Each row below is a small network's average activation on inputs in which a field has the value named, seen along a few directions.
Related values have similar rows: they may be neighbours, one step apart, or belong to one group.
(in the rows, 128 means zero)

Other fields vary at random and push rows far along two fixed directions, the same in every table; ignore that.

Values of Ziva:
l10: [141  85 221 144  80 134 117  51  92 138 116 130 116 131 131 125 119]
l20: [127 106 150 127  89 120 136  70 125 140 122 134 114 143 136 127 122]
l13: [154 172  70 141 165 133 146 106 122 117  82 107 192 167 144 144 111]
l17: [116 150  77 108 145 111 136 165 144 119 124 123 132 140 128 132 144]
l19: [128 129 130 129 125 117 128 106 111 128 115 147 142 145 134 125 135]
l14: [109 119 120 119 116 123 137 130 148 130 140 135 101 125 123 125 134]
l11: [136 106 182 122 100 134 118 130 130 137 146 114 107 110 126 127 118]
l2: [155 154 110 153 163 144 132 107 113 123  96 117 184 153 136 138 112]
l6: [131 125 137 132 111 129 132  96 135 136 120 113 126 129 139 129 109]
l3: [143 136 121 127 127 126 128 106 130 128 110 109 153 142 134 141 110]
l18: [116  92 176 111  87 117 118 115 120 135 150 139  91 116 124 121 143]
l9: [144 150 106 139 161 138 125 141 127 126 116 116 159 134 128 134 115]
l1: [123 100 191 134 101 132 114 114 112 134 144 130  98 106 121 120 134]
l16: [110 131 102 122 141 122 129 161 131 124 144 150 120 118 124 117 149]
l12: [127 126 124 128 141 145 123 170 146 126 151 123 109 102 118 124 125]
l8: [117 140  93 126 136 118 136 134 135 122 119 132 134 141 132 128 132]
l4: [115 140 109 120 150 126 114 219 137 122 159 135 110  96 110 124 152]
l7: [161 147 130 156 148 131 131  72  83 126  78 127 186 168 142 134 124]
l15: [104 103 148 108 107 135 128 161 172 133 176 124  65  84 114 123 121]
l5: [101 148  62 116 167 124 132 207 147 115 154 155 121 110 116 118 152]
Ziva is arranged as 5 separate groups.
- Which other values are in the same group as l12? Give them in the order they are listed. => l11, l2, l9
- Which other values are in the same group as l17? Give them in the order they are listed. => l20, l14, l8
- Which other values are in the same group as l15? Give them in the order they are listed. => l13, l6, l3
- Which other values are in the same group as l4? Give them in the order they are listed. => l10, l1, l7

Values of Gele:
u6: [101 117 127 122 107 124 128 140 160 138 157 137  85 108 128 117 128]
u17: [115 116 133 131 107 116 128 104 121 139 131 151 116 130 138 117 134]
u9: [120 129 104 110 136 114 138 137 119 114 118 140 135 146 125 130 149]
u15: [157 136 144 139 117 128 126  80 118 136  92  96 161 154 145 142  97]
u3: [127  86 185 114  90 140 126 106 145 135 148 111  83 108 117 131 116]
u10: [147 152 119 140 154 132 119 159 120 128 120 111 157 128 131 134 116]
u2: [111 145  90 113 172 126 126 218 133 105 150 144 124 110 107 125 161]
u1: [127 134 127 144 142 146 123 151 135 130 149 133 119 101 125 118 119]
u8: [124 109 161 134 119 131 120 121 113 130 140 145 110 118 122 117 138]
u7: [118 119 147 140 121 130 119 131 117 133 144 154 111 113 123 115 138]
u11: [140  96 213 137  76 118 107  85  97 146 125 128 116 128 133 127 127]
u4: [157 144 114 140 144 142 143  66 120 121  84 105 178 163 141 143 102]
u12: [109 122 122 123 122 143 127 156 168 136 166 128  85  88 123 120 114]
u18: [125 109 145 114 100 120 140  91 132 126 121 117 115 142 126 135 127]
u5: [138 110 159 132  89 122 141  33 114 135  94 121 134 160 141 134 117]
u14: [140 164  77 140 189 149 132 174 132 114 122 126 165 127 120 131 130]
u20: [131 122 140 122 103 108 121 111 116 137 114 131 133 140 141 129 134]
u16: [172 185  59 151 211 144 139 130  90 101  68 112 232 176 130 149 129]
u13: [ 89 129  82 103 142 119 131 204 160 122 175 155  87  98 111 114 155]
u19: [115 138 110 114 118 111 126 164 150 133 142 118 113 119 133 130 129]
Each value of Gele is a pair of two hidden parts, and every pair occurs once (5 first parts, 4 second parts).
- u12 and u4 share the first part; u12 and u7 share the second. Which value has the first part of u7 and the second part of u4? => u8
- u9 and u17 share the first part; u9 and u16 share the second. Which value has the first part of u16 and the second part of u17? => u1
- u2 and u11 share the first part; u2 and u18 share the second. Which value has the first part of u18 and the second part of u11? => u19
